Each row below holds a small network's activations on one input, seen along a few directions.
Each table varies a few parts of the input and shows all the possible inputs, shuffled.
Descriptions start from the smaller parts, as in this example, which fits no table here: values(3) and (point or ring(11) or (line(6) and ring(8))).
Shared parts are said once, and a part with two or three values counts as separate values.
In the rows, zero is written as 128.

Other details of the inputs shift rows strongly along two fixed directions, in all tables alike. That doesn't count.

Table:
r1: [ 93 125 176 115  89 111  66 127 191 121  42]
r2: [126 145  60 171 188 196 232 146  68 181 221]
r3: [ 90 108 228 147  41 188 122 191 198 168 143]
r4: [133 172  43 134 214 226 210 174  91 175 190]
r5: [178 155  40  94 194  86 173  74  65  74 135]
r6: [160 159  89  77 154  31  81  76 113  75  57]
r7: [135 107 203 125  72 108  75 112 190 115  57]
r8: [172 152  43 124 179  67 170  75  49 115 162]
r9: [149 149  78 128 184 200 237 181  77 161 245]
r10: [138 143  57 167 184 195 224 140  71 184 224]
r11: [118 101 187 146  65  84  41 139 176 111  78]
r12: [127 123 126  30 157  77  19  54  21  88  64]
r13: [ 86  90 206 180  65 187  78 188 202 167 124]
r14: [124 114 126 166 134 179 137 186 134 158 166]
r15: [100 109 220 165  65 217 114 169 210 174 106]
r16: [141 145 139 146 123 182 157 153 137 148 133]
r17: [139 115 102 110 128   8 102  36 101  79  91]
r18: [112 126 153 128 120 160 164 158 135 139 179]
r19: [148 133  27 117 201  73 149 101  58  74 160]
r20: [156 130 107  92 151  47 109  52 113  59  81]
r21: [106 125 149 129 113 167 171 164 136 141 178]
r22: [148 150  84  76 154  40  88  75 117  74  59]
r23: [ 81  96 203 185  57 201  93 207 197 173 125]
r24: [100 124 182 112  93  99  56 118 191 118  38]
r25: [123  93 200 144  57  73  67  94 175 139  74]
r26: [125 140  47 165 204 201 205 180  72 150 223]
r27: [ 85 110 216 168  64 220 127 177 206 169 101]
r28: [126 147 121 129 148 179 140 168 146 164 117]
r29: [132 127 134 115 128 140 158 138 125 129 181]
r30: [150 120 101 111 122  17 103  44  99  88  97]
r31: [167 135 121  71 122   8 101  70 104  57 117]
Each input here is: point or (values(5) and ring(6)).

Table:
r32: [ 89 108 183 182  82 198 108 158 161 181 103]
r33: [150 135  32 130 197  76 137  81  80 103 125]
r34: [152 165  71 120 170 150 182 146 103 128 144]
r35: [106 132 126 175 123 205 140 163 126 184 147]
r36: [134 150 109 128 168 233 198 184 115 167 184]
r37: [127 118 164 108  92  45  54  94 210  74  27]
r38: [111 122 186  80  97 118  84 130 157  99  95]
r39: [168 131 102 130 139 107 221 125 110 114 229]
r40: [119 111 171 127  94 112  59 109 135 140  91]
r41: [144 147 113  61 157  92 136  81  85  87 115]
r42: [145 160  67 133 184 152 195 124 121 134 130]
r43: [147 151 117 104 146 151 149 150 117 136 137]
r44: [ 84 109 186 141  99 203 117 159 120 182 137]
r45: [102 134 175 163  93 189 126 188 217 163  99]
r46: [128 164  87 154 169 243 215 204 122 166 187]
r47: [163  96 106 135 119  30 143  75  88  90 191]
r48: [106 137 152 153 116 220 157 195 175 156 136]
r49: [105 119 130 161 140 224 142 189 114 177 178]
r50: [145 158  55 135 194 168 201 145 122 137 151]
r51: [105  94 247 189  13 146 146 170 243 152 145]
r52: [153 148  32 131 192  74 134  75  78 114 125]
r53: [138 104 106 200 117  91 182 120 136 136 196]
r54: [162 141 110  74 155  74 122  73 102  82  93]
r55: [ 93  70 237 218   8 141 116 163 213 168 154]
r56: [132 168  95 149 159 229 204 175 125 173 171]
r57: [135 103 153 101 110  46  47  59 112  94  61]
r58: [107  92 157 172  87 180 193 172 113 177 249]
r59: [ 96 111 180 164  98 205 101 189 146 180 141]
r60: [159 120 125  86 116  36 171  81 106  71 190]
r61: [ 83  88 231 164  56 193  63 172 184 181  98]
r62: [109 118 123 110 144 142 111 136  85 126 152]
r63: [164 121 121 143 110  14 165  77 168  76 141]
r64: [133 130 165 109  85  45  55  76 205  93  22]
r65: [120  99 158  80 108  46  40  68 105  84  76]
r66: [134 112 112 120 128  58  72  73 114  87  76]
r67: [156 163  87 101 176 160 172 130  94 134 159]
r68: [136 159  98  84 176 157 169 148  83 116 171]
r69: [125 141  89 110 170 156 146 123  51 148 176]
r70: [150 166  59 130 179 142 186 146 122 137 136]
r71: [148 160  78 122 175 160 191 124 102 125 137]
r72: [140 137 125  99 146 141 132 140 130 110 129]
r73: [136 134 166  54 105  50  64  67 133  76  68]
r74: [104 104 143 156 105 100  69 124 171 123  77]
r75: [123 119 126  89 137  71  76  96  79  93 116]
r76: [126 132  87 158 147 122 127 136 121 153 118]
r77: [109 117 131 165 117 122  91 139 158 141  98]
r78: [127 138  86 109 168 147 147 141  49 147 174]
r79: [160 141  50 106 190  93 138 106  40 118 153]
r80: [ 81 110 248 117  52 202  92 179 202 161  98]
r81: [139 125  74 123 162  79 106  95  88  88 117]
r82: [114 113 154 145  89 101  69 125 145 134  77]
r83: [108 114 137 165 116 129 105 117 153 152  85]
r84: [118 118 215 108  70 122  62 144 195 117  69]
r85: [149 132 119  92 129  64  99  79 143  70  66]
r86: [123 131  97 153 148 146 127 142 103 134 140]
r87: [150 149 114  54 147  65 113  93  91  82 107]
- The inputs of r56 and r73 match in every part but one. If r82 is changed in the same way as r56 into r73, which row does it become? => r78
- The inputs of r74 and r62 match in every part but one. If r52 is changed in the same way as r74 into r62, which row does it become? => r69
- What is each input in this table made of? => values(2) and line(4) and (point or ring(6))
- Change only the values(2) part in r62. List by row number the other rows that result. => r38
- A walk changes only the ring(6) part. It starts at r72 and steps to r36. List the rest of the walk in order. => r54, r67, r43, r84
- A walk changes only the line(4) part. It starts at r50 and steps to r85. List the rest of the walk in order. => r36, r80
- Which other rows agree with r81 in the line(4) part and the values(2) part? List them by row number. => r32, r35, r55, r66, r82, r86

Table:
r88: [160 149  93  77 157  49  98  70 109  79  73]
r89: [148 137 109  97 138  53  77  76 122  89  59]
r90: [165 144  42 121 194 126 234 127  40 117 252]
r91: [137 136  87  72 174  69  57  76  74  83  63]
r92: [111 137 151  94 132 162  81 130 127 136  73]
r93: [ 89 119 201 163  74 213 137 199 202 175 133]
r94: [122 149  62 173 185 225 222 188  97 181 214]
r95: [ 86 113 211 164  63 191  72 184 205 182  77]
r96: [123 127 149 128 109 119 125 122 162 124 106]
r97: [124 101 164 149  82  95 124 114 138 130 151]
r98: [126 118 110 171 133 166 190 161  98 165 226]
r99: [151 131  88 105 147  33 109  63 114  73  91]
r100: [108 127 153 101 123 134  55 115 127 126  52]
r101: [134 125 108 168 135 155 182 142 125 145 178]
r102: [130 125  96 177 146 175 192 162 117 158 201]
r103: [111 132 162  81 122 137  57 126 132 114  61]
r104: [160 115 117  97 121  12 123  55  99  72 140]
r105: [ 98  97 232 174  39 168 115 165 221 164 116]
r106: [159 145  55 133 186 140 220 136  81 116 214]
r107: [119 133 170 115 100 138  89 147 169 131  82]
- What is each input in this table made of? => line(4) and line(5)
- The inputs of r92 and r104 match in every part but the line(5) part. If r103 is changed in the same way as r92 into r104, which row does it become? => r90

Table:
r108: [136 140 100 137 139 108 132 133 130 112 125]
r109: [129 153 101 127 172 209 202 164 109 156 182]
r110: [146 123 110 117 140  82 108  68 113  99  95]
r111: [163 140  62 125 175  93 141 112 106  93 139]
r112: [153 131  78 104 172 107 121 109  67 102 153]
r113: [120 118 107 160 147 172 144 142 115 145 156]
r114: [153 121  67 111 170  51 115  68  74  74 114]
r115: [107 103 198 149  70 137  86 122 175 143  71]
r116: [104 112 214 141  68 189  95 168 164 173 105]
r117: [ 99 121 167 145  98 181 109 175 133 162 140]
r118: [123 142 129 135 145 221 191 176 126 160 166]
r119: [143 147 104 125 144 109 143 120 139 130 115]
r120: [116 126 170 113 102 131  94 129 138 151 105]
r121: [125 125 171 101  91  90  71 100 131 115  80]
r122: [111  98 203 111  69  88  54 122 183  90  63]
r123: [ 95 135 173 142 103 226 163 188 168 181 146]
r124: [105 106 192 129  65  85  61  91 178 126  50]
r125: [138 128  77 117 158  59 114  75  84  85 115]
r126: [116 109 173 169  85 187 177 178 129 183 220]
r127: [150 133 121  86 141  87 115  84 123  80 102]
r128: [135 137  96 133 141 105 131 134 134 119 125]
r129: [145 131 102 137 143 111 132 135 130 110 123]
r130: [136 128 114 150 140 171 232 160 108 147 243]
r131: [118 141 156 158 100 175 143 165 174 162 117]
r132: [ 83 114 153 181 104 217 143 186 153 192 152]
r133: [174 124  91 126 130  17 157  74 114  77 160]
r134: [141 135  83  83 161  61 121  93  98  73 122]
r135: [165 148  79 123 164 111 153 107 117 109 127]
r136: [114 119 163 106  97  85  80 115 154  87  88]
r137: [119 131  78 147 169 152 162 137  94 150 165]
r138: [147 147  65 141 181 137 169 146 107 127 164]
r139: [ 95 118 171 159 107 224 126 201 141 190 163]
r140: [143 148  90 129 175 205 181 154  74 163 188]
r141: [136 135  85 105 159 107 124 121  75 119 149]
r142: [126 140 101 150 148 153 155 165 139 150 151]
r143: [109 117 208 102  62  92  67 106 187 100  54]
r144: [151 131  80 103 170 102 126 114  61 102 148]
r145: [100 104 200 106  72  80  51 119 190 102  66]
r146: [117 136 112 146 146 166 161 133 117 166 142]
r147: [106 101 203 110  73  85  50 118 189  96  66]
r148: [106 108 196 133  63  88  61  91 175 119  49]
r149: [144 131  86  88 162  59  98  92  74  96 126]
r150: [116 145 124 136 138 214 169 175 103 188 173]
r151: [143 148 102 125 138 111 144 120 137 127 114]
r152: [102 127 197 178  77 218 135 195 211 194 117]
r153: [156 149  80  68 175  54 136  70  93  76 113]
r154: [145 117  87 158 144 114 202 108  86 132 215]
r155: [170 152  70 116 171  95 160 103 103 101 123]
r156: [127 139  93 138 171 209 186 176 107 142 193]
r157: [163 143  84  77 171  60 113  69  66  90 118]
r158: [ 84  99 195 175  79 178  93 163 182 170 111]
r159: [110 103 197 132  71  88  58  90 179 123  51]
- The inputs of r136 and r108 match in every part but one. If r109 is changed in the same way as r136 into r108, which row does it become? => r152
- The inputs of r138 and r147 match in every part but one. If r119 is changed in the same way as r138 into r147, which row does it become? => r153
- What is each input in this table made of? => values(4) and (point or (values(2) and ring(6)))
- Change only the values(4) part in r131. List by row number the other rows that result. => r121, r143, r148
- Change only the ring(6) part in r159. List by row number the other rows that result. => r110, r115, r124, r146, r148
- Change only the values(4) part in r130. List by row number the other rows that result. => r126, r133, r154
- Change only the ring(6) part in r113. List by row number the other rows that result. => r114, r125, r132, r137, r158
- Change only the values(2) part in r129. List by row number the other rows that result. => r155
